Each row below holds a small network's activations on one input, seen along a few directions.
In each table, some parts of the input vary, and every possible input appears once, in random order.
Descriptions start from the smaller parts, as in this example, which fits no table here: ring(5) and (point or ring(9) or (values(2) and line(6))).
Shared parts are said once, and a part with two or three values counts as separate values.

A family of inputs:
row 1: [ -8   5 -11  -4  -4  -7  -4  -5 -20 -27 -20   1   9  16   4  -1   5  -4
  35  10]
row 2: [ -9   8  -5  25   1   7  14  10   3  17  21   2 -11  22  -4 -32 -14 -10
   3 -16]
row 3: [-11   9   4  17  -8 -22  11  14 -10  -5  -4 -13 -17  22   1 -12 -16   3
  26  18]
row 4: [  3   6 -10 -25   2 -13  -9   1 -17 -21 -16  14   6  -6   9  11  20   4
   5   8]
row 5: [ -6   3 -18   3  -1  24  -3  -5  -7  -2   2  14  15  14   3 -22   7 -15
  15 -23]
row 6: [  6   6 -14 -21   5  21  -9   3  -6   5   8  24  10  -5   8  -7  23  -8
 -12 -22]
row 7: [-18  -9  12   1   5 -21  -8  -1   5  11  -6 -11   6  -6   1  10 -15  25
  -1  23]
row 8: [ 37 -49  23  -6 -13  28  52 -37  26 -23 -14 -31 -47 -21 -10  28  18   2
 -14  13]
row 9: [ 11  16   1   3   2   4 -18  11  12  17  17   4  11 -14  -6   7  -6 -10
 -29 -15]
row 10: [-14 -10   6   6  17   9  -7  -3  11  35  18   0   9  -7  -5  -8 -16   8
 -20 -12]
row 11: [ 10  14  12   0  -7 -29 -18  13   3  -8  -5  -3   9 -14  -1  26  -7   5
 -10  16]
What do these inputs look like to the network?
Answer: point or (values(2) and ring(5))
A walk changes only the ring(5) part. It starts at row 5 and steps to row 6. List the rest of the walk in order.
Answer: row 9, row 10, row 2

A family of inputs:
row 12: [ -9  12  -1   3  -1  -6 -22   5   2   8   6  14  26  -2   0   0  -5   2
  -4  -5]
row 13: [-13  21 -10   4   0  -4  -5  14 -16   6  11  11  -1  18   4 -17  -2  -4
  12  -2]
row 14: [ -7  10  -9   5  -3   9 -11   5  -1   2   5  11  22  13   4 -14   2  -6
  11 -10]
row 15: [-22   7 -13   3  11   9  -9  -1 -13  10   5   7  11  12  -1 -17  -6  -4
  13  -8]
row 16: [-17   8  -7  12  -4   8  -8   5  -4  10   8   7  15  14   1 -14  -7  -3
  13  -7]
row 17: [ -9  12 -15  -7   2   4  -8  10 -10   4   0  16  11  10  11 -23   6  -2
  10 -12]
row 18: [ 34 -38  19  -3  -1  36  44 -29  24  -8   3 -11 -31 -18  -7  13  17  -8
 -21 -15]
row 19: [-19  11 -13   1   1   3  -4  10 -13  12   3  12   4  10   8 -24  -2   1
  13  -9]
row 20: [-12  13  -8  -8   5 -13 -19  13  -5  11   2  18  16  -6   5  -8   3   5
  -5  -7]
row 21: [ -6  10 -12   0  -1   3 -19   6  -2   2   4  14  24   5   5  -2   2  -3
   1 -10]
row 22: [ -3  22 -15  -8   3  -9 -16  16 -13  -3   7  18   9   9   7  -5   7  -4
  -1  -6]
row 23: [ 16 -33  19  -4 -15 -15  41 -25  16 -37 -28 -35 -37  -9  -4  30   3  13
  10  41]
row 24: [-12  18  -1   5   5 -17  -8  20  -9  12  12   7   1  17   2 -14 -12  -2
   7   0]
row 25: [ -9  12 -18 -11   4  -3 -15  13 -10   5  -1  20  14   2  11 -11   7   0
   0 -12]
row 26: [ -9  20 -11  15  -4   1  -9  11  -9   4   5   2   6  12  -2 -15 -10 -14
  14  -9]
row 27: [-14  11  -8  -6  13  -6 -24   0  -6   9   4  13  23  -4  -3  -2  -3   1
  -5  -6]
row 28: [-15   5   2  13   0  -5 -12   9   2  16   9   3  15  14   0 -12 -17   0
   8  -5]
row 29: [ 20 -40  19   5  -5  24  40 -24  37   1   6 -27 -40 -16 -15   8   2   4
 -33  -1]
row 30: [-20   4  -5   4  14  -5 -14   3  -7  17   8   2  11  12  -2 -14 -15  -1
   9  -6]
row 31: [ 22 -37  15   1 -16  -7  43 -30   5 -40 -31 -24 -37  -6  -5  27  12  10
  14  38]
row 32: [ -4  23 -13  -4   0  -2  -9  13 -13  -3   9  14   6  17   7 -17   7  -6
   9  -6]
row 33: [-11   9 -18  -9  13   4 -20   0 -10   2   0  14  21   3   3  -5   2  -4
   0 -11]
row 34: [-11   8   3  12   2  -8 -17   9  -1  14   9   6  22   4   4  -4 -15   7
  -2  -2]
row 35: [ 37 -37  17 -15  -4  34  32 -26  20   1   2 -14 -26 -28  -6  25  17  -8
 -28  -9]
row 36: [ 26 -33  21   1  -6  26  30 -23  33  12   3 -30 -32 -24 -10  20   7  10
 -39   7]
row 37: [ -7  17  -1  16   1 -11 -12  16  -3  10   5  -2   6  11  -4 -12 -21 -11
   8  -7]
row 38: [ 19 -26  21  -9 -14 -12  33 -21  13 -32 -31 -38 -31 -16  -2  41   7  22
   6  43]
row 39: [ -9  21   1   4   8 -20 -12  22 -11  10  12   9   8   7   5  -6  -9   4
  -4   4]
row 40: [ 27 -40  13   8  -3  34  48 -28  27  -4   5 -15 -39 -16 -16   9  10   1
 -23  -8]
row 41: [-18   7  -4   2   5 -12  -9  16  -6  19   6   7   5  10   6 -21 -10   3
   8  -7]
row 42: [ 23 -28  26 -19 -14  -6  21 -20  10 -36 -30 -30 -30 -22  -4  46  15  16
   7  38]
row 43: [ 27 -37  22  -8 -16  -4  35 -30   1 -44 -34 -22 -33  -7  -1  29  20   6
  13  30]
row 44: [ -4  20   0  15   3 -14 -16  17  -5   9   5   2  13   1   0  -4 -18  -4
  -2  -3]
row 45: [  1  21 -14   7  -3   3 -12  10  -6  -4   3   5  12  10   1 -15  -1 -16
  11 -12]
row 46: [ -2  23  -5   6   0 -12 -22  12  -2   2   3  10  17  -5  -4   0  -8  -9
  -5  -7]
row 47: [  1  22 -16   3  -1  -4 -19  12  -6  -4   1   9  15   2   2  -3  -2 -13
   1 -12]
row 48: [-17   7  -4   4  16  -8 -19   4  -9  15   8   5  18   2   2  -6 -13   6
  -1  -3]
row 49: [ 28 -34  21 -19 -17  -4  27 -24  -2 -41 -34 -26 -30 -16  -2  41  19  10
   8  29]
row 50: [ 32 -33  23 -13  -5  31  21 -25  30   8   4 -19 -27 -33  -9  26  13  -2
 -35   3]
row 51: [ -7  24  -4  -5   5 -18 -18  17  -8   3   9  17  12   2   1  -2   1   0
  -7  -1]
row 52: [-12   9 -15  -5  12  11 -12  -1 -10   2   1  11  18  11   2 -17   2  -7
  10 -11]
row 53: [-15  10  -3   2   8 -15 -13  18  -8  18   6  10  12   0   9 -12  -7  10
  -2  -3]
What do these inputs look like to the network?
Answer: ring(6) and (values(2) or ring(5))
Changing only the ring(6) part turns row 31 into row 23. The same change can be made to row 13. Which row results?
Answer: row 24
Which other rows does row 29 become when the values(2) part takes its other values? List them by row number.
Answer: row 23

A family of inputs:
row 54: [  9 -19  25   1 -10 -22  13  -9  11 -14 -19 -30 -18 -14  -4  32  -8  19
   1  37]
row 55: [-30  30  -9  16   3 -27 -19  26 -17  10   7   6  15  28   4 -25 -22   1
  25   5]
row 56: [ 14 -10  -9  -3   1  44  11 -12   9  10  15  11  -3  -1  -2 -14  15 -19
 -14 -34]
row 57: [-15  31  -8  -4   7 -29 -40  24 -15   7   3  20  34   0   8   1  -8   4
   0   0]
row 58: [ 10 -26   8   1 -12   0  36 -20  -1 -32 -23 -19 -30   7  -2   7   9   3
  23  20]
row 59: [ 20 -19   0 -13 -11   9  25 -22  -4 -40 -24  -9 -21  -2   0  17  23  -5
  16  12]
row 60: [ 18 -14  18 -13 -10 -16   6 -10   9 -22 -20 -16 -11 -23  -1  39  10  16
 -10  29]
row 61: [  2 -15  -3  14   2  37  23 -11  12  18  19   1 -12   7  -5 -24   0 -10
  -9 -26]
row 62: [ 11  -5   7  -3   8  14  -7  -1  23  26  20   5   6 -24  -6   7   0  -1
 -43 -19]
row 63: [  8 -21  21   7 -13 -16  31 -10   5 -20 -18 -30 -33   1  -4  16  -6  12
  15  32]
row 64: [-14  28 -27  -4   1   0 -21  13 -26  -9  -4  23  23  20  10 -23   7 -14
  27 -14]
row 65: [-27  23 -22  10   1  -9 -11  15 -21  -2   0  14  15  32   8 -32  -7  -5
  34  -6]
row 66: [-13  28 -20 -15   7 -12 -34  17 -25  -2  -3  27  31   4  12  -7   8  -4
  10  -9]
row 67: [-29  30  -2  10   8 -36 -36  26 -14  15   7   8  29  12   3  -8 -25   7
  11   9]
row 68: [ 14  -8  -4 -16   8  32  -3  -7  13  17  15  14   5 -18  -1   0  16  -9
 -31 -29]
row 69: [ -1  -9   8  22   5  20  17  -1  19  32  26  -9 -16   1 -10 -17 -17  -4
 -21 -16]
row 70: [  0  -8  12  14  11  10  -1   0  24  36  24  -9  -2 -15 -12  -1 -19   3
 -35 -13]
row 71: [ 20 -16   5 -25  -7   0  10 -18  -2 -32 -23  -8 -12 -16   2  31  25   6
  -1  19]
Changing only one part turns row 56 into row 64. The same change can be made to row 70. Which row results?
Answer: row 67
What do these inputs look like to the network?
Answer: values(3) and ring(6)
Which other rows does row 63 become when the ring(6) part takes its other values? List them by row number.
Answer: row 54, row 58, row 59, row 60, row 71
Which other rows does row 65 become when the values(3) part takes its other values? List them by row number.
Answer: row 58, row 61
